Each row below holds a small network's activations on one input, seen along a few directions.
In each table, some parts of the input vary, and every possible input appears once, in random order.
A made-up example of a description, with smaller parts first: line(4) and (point or line(9) or (values(3) and ring(8))).
Shared parts are said once, and a part with two or three values counts as separate values.

Other details of the inputs vary at random and push rows far along three fixed directions, the same in every table; ignore that.

A family of inputs:
R1: [16.1,-2.8,9.7,21.7,-20.9,-17.5,-7.3,18.9,4.5,-36.4,-35.4]
R2: [13.9,-29.1,-12.9,-8.3,-5.4,61.8,-19.8,36.8,8.0,-44.4,-23.6]
R3: [28.5,-21.6,13.2,-16.5,20.3,-15.6,-34.2,-48.7,4.8,31.2,-14.2]
R4: [10.1,13.3,32.3,5.7,-10.9,-49.2,4.9,-17.0,7.2,18.1,-0.7]
R5: [-16.2,-20.0,-27.6,-41.5,24.8,54.7,0.3,11.8,-13.1,-7.3,50.0]
R6: [-25.5,19.1,14.1,-15.4,16.6,-13.8,7.2,-16.2,3.4,8.6,28.9]
R7: [21.8,-13.2,-22.3,-4.3,-4.8,71.0,-25.8,37.8,16.6,-34.8,-35.5]
R8: [-44.1,34.3,20.0,-6.7,-7.0,-7.3,30.6,22.8,-5.2,-6.3,9.7]
R9: [32.4,0.6,-8.7,14.6,-7.6,-7.9,-12.8,-21.4,-4.1,6.6,-23.1]
R10: [-0.1,-9.9,19.5,32.7,10.4,-14.4,-9.5,-6.6,-22.8,14.7,12.7]
R11: [11.4,-4.0,-3.8,32.5,-18.1,-11.2,-6.9,8.2,21.6,-32.2,-47.5]
R12: [14.8,23.4,4.0,44.6,-39.9,-33.8,0.6,-1.4,0.4,-15.6,-48.9]
R13: [-15.1,16.2,5.2,19.4,-10.1,-23.3,6.1,12.4,17.4,-24.2,-15.5]
R14: [-41.8,23.5,7.0,-2.0,-14.7,-19.1,18.8,26.7,-10.2,-20.6,24.7]
R15: [12.6,-1.2,-0.6,25.1,-17.4,-13.9,6.6,19.3,7.1,-20.7,-48.3]
R16: [-17.3,5.1,-3.8,-12.2,5.9,-24.3,9.6,-4.5,-17.7,4.1,37.5]
R17: [28.3,-11.7,22.3,-1.2,-2.5,-13.4,-20.8,-14.2,-4.6,-5.8,-21.5]
R18: [-7.0,15.5,1.4,24.5,-16.8,-14.6,29.1,9.4,-2.5,-16.3,-21.3]
R19: [-19.5,-12.6,-3.4,-50.0,16.3,66.3,0.9,10.8,5.3,12.5,44.5]
R20: [-19.3,17.9,18.6,-21.6,6.4,-11.7,18.8,-5.1,2.3,18.4,43.1]
R21: [-9.7,-9.8,-14.8,-15.9,6.7,55.7,5.8,40.9,8.3,-24.5,-10.4]
R22: [5.0,-6.4,-1.1,-0.3,-9.9,-25.3,2.9,-7.4,4.6,17.7,5.6]
R23: [45.3,-5.5,9.9,-17.0,19.3,-13.6,-35.0,-40.5,-5.1,34.2,-10.7]
R24: [37.8,-23.6,13.2,-13.0,23.0,-13.2,-35.3,-47.6,8.3,25.7,-18.2]
R25: [18.7,-4.3,2.0,28.1,-29.1,-13.9,4.7,17.9,20.3,-21.7,-34.4]
R26: [-33.0,46.0,14.6,0.0,-15.4,-5.9,12.2,18.9,-3.0,-9.1,9.3]
R27: [6.5,-15.9,-9.7,-15.4,21.9,-31.7,-16.6,-44.1,-3.0,37.1,14.9]
R28: [-30.4,14.9,-8.8,-4.5,11.2,-12.9,21.4,-22.4,-4.1,9.8,39.6]
R29: [-28.6,20.2,0.2,8.7,-20.1,-16.7,29.4,24.8,8.7,-9.8,21.1]
R30: [18.4,-7.7,3.6,34.1,-41.2,-3.0,5.0,8.2,15.3,-18.9,-43.7]
R31: [-3.9,-2.3,-6.8,-25.6,19.3,-18.6,18.4,-39.1,-11.4,46.7,62.4]
R32: [23.4,0.0,-12.9,-16.2,21.0,-29.6,-17.4,-35.8,-12.9,40.2,18.5]
R33: [-32.2,1.7,-18.8,-28.1,15.3,61.7,20.3,45.5,3.6,-22.1,20.0]
R34: [-17.8,29.4,-12.3,-6.9,6.1,-9.8,18.6,-14.5,-15.9,15.8,40.3]
R35: [32.9,8.5,12.8,1.5,0.9,-8.1,-22.1,-14.8,2.7,4.8,-26.4]
R36: [19.5,-13.3,0.8,6.2,5.6,-18.4,-21.0,-15.0,15.1,0.1,-25.0]
R37: [-26.6,41.7,-1.6,4.9,-8.6,-14.4,16.2,25.6,0.4,-14.4,14.8]
R38: [14.7,-39.9,-28.9,-44.7,35.7,54.7,-8.4,-27.1,-15.9,35.7,20.9]
R39: [-18.5,-24.8,-34.8,-52.6,46.8,60.4,-2.4,-31.1,-8.1,29.9,67.5]
R40: [-16.2,6.7,-2.1,-6.1,1.0,-16.9,16.5,-15.0,-21.9,4.4,37.5]
R41: [-3.9,10.9,5.0,26.8,-31.8,-14.3,23.5,9.4,9.8,-13.8,-8.3]
R42: [-21.6,3.7,-4.1,-13.8,1.7,-23.8,7.5,-5.0,-19.5,7.3,34.7]
R43: [40.4,-20.0,16.2,-20.2,25.4,-16.4,-20.0,-37.4,-5.8,35.6,-18.6]
R44: [15.1,-14.7,0.4,4.5,1.6,-17.8,-23.1,-15.5,13.3,3.3,-27.6]
R45: [10.4,-11.6,-33.3,-27.3,19.8,55.4,-15.2,7.2,-1.0,0.7,15.0]
R46: [5.9,-31.5,-3.9,27.9,12.1,81.5,-10.4,39.5,0.9,-15.5,-31.4]
R47: [20.7,-32.0,-19.9,4.9,-13.1,71.9,-10.1,22.8,2.8,-48.0,-28.9]
R48: [-55.4,24.1,14.4,41.8,4.6,-1.0,19.0,20.0,-2.9,-3.2,27.6]
R49: [5.2,-4.0,6.7,-4.9,-6.9,-25.9,-0.8,-3.9,7.8,17.4,5.0]
R50: [41.8,-31.3,-0.9,-17.2,21.4,-20.4,-25.3,-30.6,-5.0,36.4,-25.3]
R51: [-32.9,37.4,-9.0,7.9,-17.7,-13.6,16.3,22.4,-4.9,-9.5,12.1]
R52: [6.1,-4.0,-1.8,36.9,-29.1,-3.7,-3.4,-2.3,15.0,-27.1,-50.3]
R53: [-7.3,24.1,10.9,36.0,-25.3,-44.9,31.0,3.3,-4.3,-11.0,-27.5]
R54: [-26.6,8.3,-3.2,-10.6,-1.6,-15.3,17.7,-14.4,-25.1,8.6,42.3]
R55: [29.0,-16.5,21.6,-1.2,-7.7,-9.6,-26.1,-14.3,-4.9,-4.9,-30.8]
R56: [-18.8,11.6,2.4,-18.5,7.6,-19.8,18.9,1.8,3.3,18.2,45.9]
R57: [-40.0,33.6,3.9,23.5,-15.0,-48.0,24.8,7.9,7.1,-14.6,8.7]
R58: [21.7,-31.3,-13.1,-4.5,-11.8,67.3,-14.5,39.7,28.5,-32.1,-29.8]
R59: [-36.5,-9.7,-3.3,11.2,8.7,79.7,12.9,46.1,3.1,-5.2,39.3]
R60: [32.6,-43.6,-28.6,-21.8,21.2,63.5,-17.2,9.2,5.6,-5.7,-25.1]
R61: [49.8,-18.1,27.3,-5.0,10.7,-47.4,-29.7,-47.6,-11.2,21.6,-17.9]
R62: [36.5,-30.3,-8.3,-14.2,19.6,-23.4,-18.4,-34.9,-9.8,39.2,-17.9]
R63: [13.2,14.4,0.8,21.8,-24.7,-10.7,-14.1,19.4,9.0,-19.4,-43.8]
R64: [-42.5,38.6,10.6,39.6,-0.6,2.6,16.0,28.2,-14.8,2.6,28.1]
R65: [-32.0,33.5,20.6,-1.7,-2.9,-9.2,30.9,21.4,-1.6,-12.2,5.2]
Each input here is: values(5) and (point or (values(3) and line(4))).
- Changing only the values(5) part turns R4 into R43. The same change can be made to R59. Which row results? => R46
- Changing only the values(5) part turns R45 into R25. The same change can be made to R63. Which row results? => R49
- Which other rows agree with R14 in the values(5) part? List them by row number. => R1, R2, R5, R10, R16, R17, R40, R42, R47, R54, R55, R61
- Change only the line(4) part in R65. List by row number the other rows that result. => R18, R33, R60
- Change only the values(5) part in R62. List by row number the other rows that result. => R22, R27, R42, R51
- Change only the values(3) part in R36. List by row number the other rows that result. => R13, R44
- Change only the values(3) part in R50. List by row number the other rows that result. => R21, R33
